Each row below holds a small network's activations on one input, seen along a few directions.
Each table varies a few parts of the input and shows all the possible inputs, shuffled.
Descriptions start from the smaller parts, as in this example, which fits no table here: one of 4 places along a line, together with either a single point or one of 9 places around a ring or (one of 3 separate values, together with one of 8 places around a ring).
Shared parts are said once, and a part with two or three values counts as separate values.

Other details of the inputs shift rows strongly along two fixed directions, in all tables alike. That doesn't count.

A family of inputs:
r1: [ -1  24 -28  -6   9  -3   6   7  21  -8  10]
r2: [ -5  24 -25  -8   7 -10   0  10  23  -6  12]
r3: [  4   1  45  11   3   3  -2 -32   9  -4 -11]
r4: [ -6  25 -25  -7   2 -10  -1  10  22  -6  12]
r5: [  0 -15  -2  -6 -12   0  -9   9 -16   7  -1]
r6: [ 11 -19  -7   4  -3   4   0   6 -14   5  -1]
r7: [-11  -6  51   9   3   0   4 -28  -9   6 -13]
r8: [  7 -19  -4   9   3  11  -1   9 -13   7  -1]
r9: [ -1  25 -28  -7  12  -1   6   7  21  -7  10]
r10: [  0 -14  -2  -5 -14  -3 -10  10 -16   7  -2]
r11: [  2 -21   0   8 -12   4  -5  13 -10   0  -4]
r12: [ -5  21 -24 -10   3  -4   3  10  25 -13   7]
r13: [ -3  18 -22  -5   8   1   5  14  28 -16   7]
r14: [  5 -12  -6  -4   1   4  -6   6 -20  13   2]
r15: [ -6  22 -24  -9  -1  -5   3  10  24 -13   7]
r16: [  6 -20  -3   0   0  11  -1  10 -13   3  -4]
r17: [  6  12  39   0   7  -3  -4 -40   1   7  -6]
r18: [-26  25 -16 -12   6 -12   4  16  17  -7  10]
r19: [ -9  22 -21 -11   3  -7  -2  14  25 -10  10]
r20: [  6   7  41   6  -2  -3  -1 -35  10  -7 -11]
r21: [ -8  17 -19   1  12   5   3  17  31 -15   8]
r22: [  1 -21   0   7 -10   7  -4  12 -10   0  -3]
r23: [  9 -14 -10  -1  -5   2  -1   2 -19   9  -1]
r24: [  5  10  39  -2   7   4   0 -40   3   0 -11]
r25: [-10  13  43   0   6 -10   2 -36  -8  10  -6]
r26: [  8 -13 -10   0 -10   1  -2   2 -19   8  -1]
r27: [ 11 -17  -7   3   3   9   1   6 -15   7  -1]
r28: [ 12   7  38   7   9   2   3 -40   5   1  -9]
r29: [  4 -15  -5  -3 -14   1  -5   6 -16   4  -4]
r30: [  4 -12  -6  -1 -11  -5  -8   6 -19  11   1]
r31: [  2 -22   0   6  -3  11  -3  12 -10   1  -3]
r32: [ -3  18 -23   5  12   1   5  14  28 -12  10]
r33: [  1 -14  -2  -8  -2   6  -8   9 -17   9  -1]
r34: [  6 -18  -4  12  -9   2  -4  10 -13   4  -2]
r35: [  7 -20  -4  10  -2   6  -2   9 -12   5  -1]
r36: [  6   6  40  15   2   0   0 -36   8  -1  -8]
r37: [ -7 -10  -5  -3  -3  -2   6   6 -26  12   0]
r38: [-10 -17   1  -2  -3   1   5  13 -19   5  -3]
r39: [-10 -16   1   8   0   1   5  13 -19  10  -1]
r40: [  6 -21  -3   1  -6   6  -2   9 -12   1  -4]
r41: [  1  47  19   4  14 -10   8 -35  48 -19   2]
r42: [  5  34  33   3   5 -11   3 -47  23  -7  -6]
r43: [  1 -15  -2  -7  -5   4  -8   9 -17   8   0]
r44: [  1  20 -25   1   2  -7   5  11  25 -13   8]
r45: [  5 -20  -3   1 -10   5  -2   9 -12   1  -3]
r46: [-22  24 -19 -11   6  -9  10  14  16 -10   8]
r47: [  5 -16  -6  -5  -5   7  -3   6 -17   5  -3]
r48: [ -6 -15  -2   2  -1  -1   7  10 -22  10   0]
Description of these inputs: one of 2 separate values, together with one of 4 places along a line, together with either a single point or one of 5 places along a line.
Question: The inputs of r17 and r32 match in every part but the place on the line of 4. If r2 is changed in the same way as r17 into r32, which row does it become?
Answer: r35
Question: The inputs of r11 and r29 match in every part but the place on the line of 4. If r21 is changed in the same way as r11 into r29, which row does it become?
Answer: r24
Question: Which other rows does r39 become when the place on the line of 4 takes its other values? List them by row number.
Answer: r25, r37, r48
Question: A walk changes only the place on the line of 5. It starts at r9 and steps to r1. List the rest of the walk in order.
Answer: r23, r26, r42
Question: Which other rows does r31 become when the place on the line of 4 takes its other values? List them by row number.
Answer: r13, r43, r47
Question: Which other rows does r3 become when the choice among 2 separate values takes its other values? List them by row number.
Answer: r35
